Each row below holds a small network's activations on one input, seen along a few directions.
Each table varies a few parts of the input and shows all the possible inputs, shuffled.
A made-up example of a description, with smaller parts first: one of 3 separate values, together with either a single point or one of 9 places along a line or (one of 6 places along a line, together with one of 8 places around a ring).
Shared parts are said once, and a part with two or three values counts as separate values.

Other details of the inputs vary at random and push rows far along two fixed directions, the same in every table; ignore that.

A family of inputs:
x1: [-21   3 -21  -5   7 -17 -25  31   9  39  11   4 -44  -3   9]
x2: [ -2 -18   6   7  29  10  12  17  -3   8  -5  13   4   4 -12]
x3: [ -3  -3  12   3   7   6   6  -5  10  16  -8  11  24   5 -22]
x4: [-12   1 -22  -7 -13 -42 -23  13  11  13  27  -6 -39  -5   6]
x5: [-10 -24  -6   1  30 -16  -1  18  20  32  13  27  -6 -11 -22]
x6: [-15  -8 -34 -21  29  -8 -29  41  -9  47  18  -2 -35 -24  -8]
x7: [  6   0 -12 -20   6  -9 -16   9 -30   7   2 -10 -27  -9   9]
x8: [ -5  -9   6  -1  -3   4   6  -1  12   5  -6  11  17   4 -14]
x9: [  0  -5  14  15  19  17  18 -16  25   1 -13  18  42  -3 -10]
x10: [-10   6   8  20  17   2   7   0   4   8 -13  10   3  25   5]
x11: [ 20  12  19  -3 -12  19   9 -17 -25 -45 -11 -28  21   3  17]
x12: [ 25  -5  23   5 -17   0  22 -23 -30 -47  -8   1   8  11  -2]
x13: [ 24   7   4  19 -11  19  20 -17 -21 -49 -12 -24   0  16  29]
x14: [ 23  13  38  23   3  38  37 -43  -6 -43 -33   2  58  18  -6]
x15: [-25  -1 -39  -4  17  -4 -21  43  17  43  18  -1 -41 -15   7]
x16: [  6   6 -13  -3 -28 -35 -17   1   2  -5  14 -13 -37  -9  16]
x17: [ 20  -2  36  24  -7  32  41 -39   2 -47 -38  10  59  24  -4]
x18: [-14  -1  10  45  48  32  20  12  28  31 -29  33  34  20 -11]
x19: [ 19   6  42  24  -4  23  32 -39  -7 -27 -30  13  64  24 -14]
x20: [ 30   8  20 -18 -45  -9  -3 -19 -42 -55  -5 -45   5   6  23]
x21: [ -6 -20  23  25  55  26  29   6  11  24 -25  41  34  20 -21]
x22: [ -8 -12  -1  -9   1   3  -6  16   5   9   0  -2   9  -1   0]
x23: [ -6 -10  13  -2   9   8   4   3   7  12 -13  11  22  10  -1]
x24: [-39  -9  -9  -3  60  10 -18  38  37  88   6  34  12  -8 -28]
x25: [ 26   4 -13 -25 -28 -33 -19 -13 -37 -28  14 -29 -33 -23  14]
x26: [-21   3 -29  -6  12  -8 -18  31  12  40  12   3 -42  -7  12]
x27: [  6   7 -21  -4 -23 -26 -11   1   5  -4  15 -13 -35 -14  19]
x28: [ 26  20  12   7 -51 -11   7 -27 -31 -57  -5 -22 -16  12  23]
x29: [-12  -2   3   5  14  19   8  -4  17  11  -2  19  24  -4 -16]
x30: [ 17  10 -14 -15 -37 -14 -10  -5 -31 -38  13 -39 -53   2  41]
x31: [ 13   5  -1  -2   4   3   1 -11 -26  -7  -4   4   3  -5  -8]
x32: [-27   3 -24  -1   3 -22 -20  24  14  35  27  12 -32   0 -10]
x33: [ 13  -6  -5 -29 -54 -39 -19  -9 -13 -30  20 -30 -23 -14  15]
x34: [  5  12  -5  14 -11   4  10  -7   0  -9  -2   3  -7   4   8]
x35: [-19  -4 -29 -33  -5  -8 -31  34   2  15  27 -21 -35 -27   9]
x36: [ -1 -10 -15 -23 -30 -28 -18   3   8  -7  20 -12 -19 -19   8]
x37: [-10   1  14  45  40  28  26  -1  34  30 -30  43  33  22 -22]
x38: [-26 -13 -22 -27   5 -11 -26  33  15  35  18   3 -26 -14   3]
x39: [-10  -8  28  20  44  26  17  -2  21  38 -28  32  57  20 -21]
x40: [-12  -1  21  21  54  41  20  -1  24  31 -25  31  53  11 -16]
x41: [ 26  17  10  17 -29  10  24 -30 -16 -50 -21 -15   0  15  20]
x42: [-29  -2 -19  12  26  -4 -12  30  16  37   9   9 -16   7  -5]
x43: [ 15  11 -19 -11 -43 -17  -8  -7 -24 -34  24 -28 -48  -5  24]
x44: [ -4  10 -14  -8 -27 -27 -14   3 -10 -13  15 -18 -40   6   9]
x45: [-26  -5 -21 -26  12  -3 -26  30  13  36  19   0 -26 -19   3]
x46: [-42  -8 -13   4  55  11 -14  31  44  89  16  45  20 -14 -45]
x47: [  3  -4 -10  18  15  -1   8  -3  23  11   6  13  -2  -1   2]
x48: [ -3   3 -14 -28 -26  -8 -16   3  -6 -14  17 -21 -26 -18   5]
x49: [ 32   6  30  27  15  31  39 -41 -25 -38 -43   9  48  18 -10]
x50: [-28 -13 -14  -5  15   2  -7  20  31  40  13  28   6 -10 -22]
x51: [ -5   2   3  -8  11   7 -10  12  -3  13   3 -10   9  -6  -3]
x52: [ 34  12   3   5 -43   2  16 -32 -30 -68  -4 -32 -21  12  29]
x53: [ -6  10 -14 -28 -19 -12 -23   5  -9   1  27 -16 -23 -22   0]
x54: [ 28  -8  39  27   8  24  46 -33 -16 -45 -34  15  41  25 -12]
x55: [ 30  13  17 -15 -45 -20  -3 -37 -28 -51   4 -37   5  -7  16]
x56: [ 22   8  35  23   7  24  30 -43   3 -33 -26   4  59   8  -3]
x57: [-24 -12 -20 -21  -7 -17 -24  25  17  38  26  12 -16 -16 -17]
x58: [ -2 -11  14  15  19  30  20   0  15  -6 -22  12  43  10  -3]
x59: [  4  -2  -6 -24 -30 -35 -22  -3  -4   1  22 -20 -16 -16   0]
x60: [ 13  15  -4 -36 -48 -25 -23  -8 -30 -30  22 -41 -33 -15  10]
Each input here is: one of 5 places along a line, together with either one of 2 separate values or one of 4 places along a line or one of 6 places around a ring.
Changing only the place on the line of 5 turns x54 into x12. The same change can be made to x14. Which row results? -> x53
Changing only the place on the line of 5 turns x34 into x41. The same change can be made to x29. Which row results? -> x48
Which other rows does x25 become when the choice among 2 separate values takes its other values? List them by row number. -> x5
Start at x52 and move only the place on the line of 4, one step at a time. The first step leads to x41. Which rows follow, in order? -> x37, x44
Start at x36 and move only the place on the ring of 6, one step at a time. The first step leads to x33. Which rows follow, in order? -> x59, x55, x56, x9
Which other rows does x6 become when the choice among 2 separate values takes its other values? List them by row number. -> x2

A family of inputs:
x61: [-10   1  27  26  23  27  23 -21  40  19 -16  31  73   8 -30]
x62: [-23 -25  12  17  46  22  13  22  35  34 -13  31  45  10 -20]
x63: [ -6   5  25  40  30  25  22  -7  21  12 -37  20  46  37   4]
x64: [  9  18 -18   1 -10 -10 -11   0 -11  -7   6 -23 -32  -6  27]
x65: [ 37   1  32 -23 -64 -15   4 -37 -40 -73 -16 -36  15   8  26]
x66: [-16 -18 -19 -23  19 -15 -24  36  -4  29  25  -2 -29 -16  -8]
x67: [ 20  -7  24  19  25  28  29 -18 -17 -28 -24   2  38  12  -5]
x68: [-13  -7 -54 -63 -28 -48 -57  35  -5  34  55 -25 -80 -56   6]
x69: [  2   7  10  31  32  51  33 -12  12  -4 -31  21  40  12  -4]
x70: [-30  -8  -3  31  80  52  20  27  33  67 -21  54  34  10 -34]
x71: [-23 -10 -39  -2  18 -31 -20  36  19  55  32  25 -56 -14 -20]
x72: [ 20   2   6   7 -29 -22  11 -17 -26 -38   1  -6 -25  17   8]
x73: [-40 -20 -36 -30  22 -19 -37  44  47  81  32  22 -23 -38 -21]
x74: [-13   9 -42 -27  -4 -39 -47  38 -18  34  33 -26 -82 -23  19]
x75: [ 17  -7  20 -14  -6  -3   3 -16 -26 -18 -15  -3  14   2  -2]
x76: [ 38  24  24   6 -38  -8   8 -33 -57 -70 -22 -42 -11  25  41]
x77: [ -9   9 -25 -27 -34  -4 -21  16  -5 -12  21 -29 -44 -12  24]
x78: [-17  -3  10  15  19  33  15  11  17  12 -21  18  28  21  -3]
x79: [  0 -11  18  24  27  30  27  -9  25  -6 -17  15  51   8  -6]
x80: [ 34  21  21  -3 -46   1  12 -50 -28 -65  -5 -29  24  -5   8]
x81: [-1 -9 -4 14 35 22 14  1 16  8 -4 13 22 -8 -9]
x82: [ -5  -8   6  21 -11 -11  15  -1  17  -2  -3  18   2  21  -4]
x83: [  9   8  16   5   0  25  16  -8 -27 -27 -19  -5   9  18   8]
x84: [-28  -7   4  -9   8  -6 -15  14  29  43  11  15  26  -4 -27]
x85: [ 29   9   7  32 -24  -1  31 -38  -5 -50 -11   3   2  13   8]
x86: [  5  -8 -13 -35 -10 -21 -22   9 -22   7  15 -12 -29 -25  -3]
x87: [ 19  13  21 -23 -41 -17  -8 -26 -40 -42   6 -29   4   0   1]
x88: [-18   0 -54 -34 -51 -63 -46  30  13  14  58 -21 -97 -29  17]
x89: [ 38  28  21  11 -52  -2  13 -43 -31 -81 -19 -47   0  21  50]
x90: [-29  -8   2  12  63  17   0  16  35  73   1  45  38  -9 -52]
What is each input in this table made of? -> one of 5 places around a ring, together with either a single point or one of 5 places along a line
Changing only the place on the ring of 5 turns x87 into x61. The same change can be made to x66. Which row results? -> x79
Which other rows does x69 become when the place on the line of 5 takes its other values? List them by row number. -> x64, x68, x80, x81

A family of inputs:
x91: [-13 -11  22  19  51  34  19   6  12  36 -23  34  55  15 -26]
x92: [ 10   6   2 -24 -55 -34 -17 -11 -17 -33  19 -28 -21  -3  18]
x93: [ 18  12  23 -14 -35   6   3 -20 -30 -51 -13 -33  15   8  21]
x94: [ 24  -3  27  12  -8   2  26 -37  -8 -34 -13  11  42   7 -11]
x95: [ 19  12  28   0 -38   9  15 -34 -11 -53 -20 -26  31  16  19]
x96: [-28 -21 -29 -25  38 -15 -27  40  20  73  33  27 -20 -35 -36]
x97: [ -9  -8 -10 -22 -20 -35 -21  10  -3  13  21  -1 -28 -11  -9]
x98: [  8  15  14  52  43  35  32 -21  14  11 -38  28  32  26  -4]
x99: [-10  -8 -21 -38 -12 -34 -36  26 -17  23  27 -12 -48 -20  -8]
x100: [ -3   3 -11 -21 -26  -6 -16   0  10  -6  14 -20  -7 -20   5]
x101: [-12  -1 -37 -17  -6 -20 -26  35  -3  14  23 -15 -75  -8  24]
x102: [ -7  -4  19  17  40  41  20  -8  23  13 -22  24  63   3 -17]
x103: [ 25  20   8  37 -21  14  31 -29 -18 -60 -18 -13 -12  29  26]
x104: [ 21   2  -1 -35 -33 -11 -15  -8 -43 -36  17 -36 -16 -18  16]
x105: [-26 -14 -14   2  25  -5  -8  19  47  57  16  32  11 -18 -30]
x106: [-14   1 -24  24  25  12   6  22  17  25  -5  19 -24   8   2]
x107: [ -2  -3   3  31  30   8  14  11   7  10 -18  11   3  20  12]
What is each input in this table made of? -> either a single point or one of 4 places along a line or (one of 2 separate values, together with one of 6 places around a ring)
Which other rows belong to the same alternative as x103? List them by row number. -> x101, x106, x107
